W = ((1, 5, 4, 9, 7, 5, 5, 5, 8), (3, 1, 2, 4, 3, 8, 8, 8, 3), (4, 7, 7, 8, 7, 6, 7, 7, 7), (3, 6, 4, 8, 7, 7, 7, 7, 7), (3, 1, 2, 4, 3, 8, 8, 8, 3), (1, 5, 6, 8, 7, 4, 5, 5, 8), (4, 7, 7, 8, 7, 6, 6, 6, 8), (4, 7, 7, 8, 8, 7, 7, 7, 8), (4, 7, 7, 8, 7, 7, 7, 7, 8), (2, 6, 5, 8, 7, 4, 4, 5, 8), (4, 2, 2, 4, 3, 8, 8, 7, 4), (4, 1, 2, 4, 3, 8, 8, 8, 4), (3, 2, 2, 4, 3, 8, 8, 8, 3), (3, 2, 2, 4, 3, 8, 8, 8, 4), (4, 7, 7, 8, 8, 7, 7, 7, 8))
Give the largest entry.
Answer: 9
The entry just left of the centre entry -> 8
Give the entry just right of the largest entry.
Answer: 7
Give the entry just left of the largest entry.
Answer: 4

data =
[[ .02  .33  .33 -.13  .29  .57 -.16  .10 -.19  .31 -.11]
 [-.07 -.27 -.32 -.12 -.26 -.51 -.20 -.17 -.26 -.23 -.14]
 [ .16 -.33  .34  .44  .15  .28  .52  .33  .63 -.33  .36]
 [ .18 -.38  .44  .38  .21  .40  .40  .38  .46 -.36  .28]
 [ .19  .00  .53  .55  .33  .64  .74  .42  .90 -.04  .51]
 [ .20 -.17  .55  .48  .32  .63  .58  .43  .70 -.18  .40]
 [ .00  .50 -.26  .26 -.17 -.34  .45 -.06  .56  .42  .30]
 [ .00  .50 -.25  .29 -.17 -.33  .48 -.05  .61  .42  .33]
 [ .02  .48 -.11  .24 -.06 -.11  .40  .00  .51  .41  .28]]
The entry just left of .90: .42
The entry just right of the largest entry: -.04
The entry in the bottom-left corner -> .02
The 5th entry in reading order -> .29
The entry directly above the smallest entry is .57
The entry in the top-right corner: -.11
Read off the top-left entry.
Answer: .02
Read off the entry directly below the centre entry.
Answer: .63
Read off the entry in the bottom-right corner.
Answer: .28
Read off the largest entry in the last column.
Answer: .51
Read off the 4th entry from the end, reading row by row.
Answer: .00
The entry just right of -.05 is .61
The second largest entry is .74
The third entry on the main diagonal: .34
Read off the entry just right of .18.
Answer: -.38
The largest entry is .90
The 4th entry, reading row by row: -.13
Read off the entry directly below the largest entry.
Answer: .70
The entry directly above .36 is -.14
Read off the entry directly above the centre entry.
Answer: .40
The second-last entry, reading row by row: .41
Read off the entry just left of .70.
Answer: .43
Read off the smallest entry in the first row.
Answer: -.19
The entry directly above .26: .48
Read off the first entry in the row that holds the largest entry.
Answer: .19
The entry just right of .45: -.06
The 2nd entry, reading row by row -> .33
Read off the 5th entry from the end, reading row by row.
Answer: .40
The entry directly below the smallest entry: .28
Read off the smallest entry in the first column.
Answer: -.07

Questions about the row below.
1) Read off the entry just left of -.52.
2) Read off the entry just left of the smallest entry.
3) Read off the entry just left of -.49.
[-.30, .01, -.60, -.49, -.52, -.60, -.78, -.40, .35]
1) -.49
2) -.60
3) -.60

Questions about the table below. Counting starts at 1.
1) What is the bottom-left entry?
2) What is the bottom entry of the column that holds the largest entry?
3) What is the entry at row 1, column 3?
4) What is the maximum?
5) What is the entry at row 1, column 2?
6) What is the entry just left of the largest entry?
7) What is the entry at row 3, column 1?
8) What is the entry in the bottom-right corner?
-.28 -.45 -.07 -.21 .38 .42
.59 .67 .15 .37 -.37 -.43
.01 .00 .01 .00 -.04 .05
.19 .27 .49 .39 -.19 -.22
.32 .31 .47 .40 .32 .32
.32 .28 .50 .37 .29 .28
1) .32
2) .28
3) -.07
4) .67
5) -.45
6) .59
7) .01
8) .28

.30 .32 .24 .27 -.10 .55 .22 -.06 -.42 .06 .53 -.12 -.05 -.10 -.34
.30 .32 .24 .28 -.11 .56 .22 -.07 -.44 .05 .54 -.13 -.06 -.12 -.37
.30 .32 .24 .28 -.11 .57 .22 -.07 -.45 .05 .54 -.13 -.06 -.12 -.37
-.58 -.20 -.53 .09 .47 .06 -.32 .17 .21 -.51 -.31 .68 .30 -.11 -.05
-.70 -.21 -.65 .15 .52 .19 -.39 .16 .10 -.68 -.29 .79 .32 -.22 -.20
.50 .05 .49 -.26 -.41 -.44 .26 -.10 .14 .61 .01 -.64 -.25 .28 .39
.36 .36 .29 .29 -.14 .59 .26 -.07 -.47 .10 .59 -.18 -.08 -.10 -.37
-.28 -.22 -.23 -.12 .25 -.33 -.17 .15 .43 -.09 -.40 .30 .17 .12 .32
-.60 -.21 -.55 .10 .48 .07 -.33 .18 .22 -.53 -.32 .70 .30 -.12 -.05
Indices start at 1.
The entry just right of the largest entry: .32
Report the entry in row 3 and column 3.
A: .24
Report the entry in the top-right corner.
A: -.34
The entry at row 1, column 3 is .24
Report the entry in the top-left corner.
A: .30
The entry at row 2, column 1 is .30
Report the entry in the bottom-right corner.
A: -.05
The smallest entry -> -.70
The entry directly below -.51: -.68
Report the entry directly above .43.
A: -.47
Report the entry in the bottom-left corner.
A: -.60
Report the entry just left of -.14.
A: .29
Report the entry just left of -.08.
A: -.18
The bottom entry of the column that holds the largest entry is .70
The entry in row 1 and column 2 is .32
Report the largest entry.
A: .79
The entry directly above the centre entry -> .17
Report the entry at row 3, column 2.
A: .32
Report the entry directly below the largest entry.
A: -.64
Report the centre entry.
A: .16
Report the entry directly below .49.
A: .29
The entry directly above the smallest entry is -.58
Report the top entry of the column that holds the largest entry.
A: -.12
Report the entry just right of -.65.
A: .15
Report the entry just right of -.25.
A: .28
The entry just right of the smallest entry: -.21
Report the entry in row 2 and column 3.
A: .24
The entry directly below -.70 is .50
The entry just right of .16 is .10
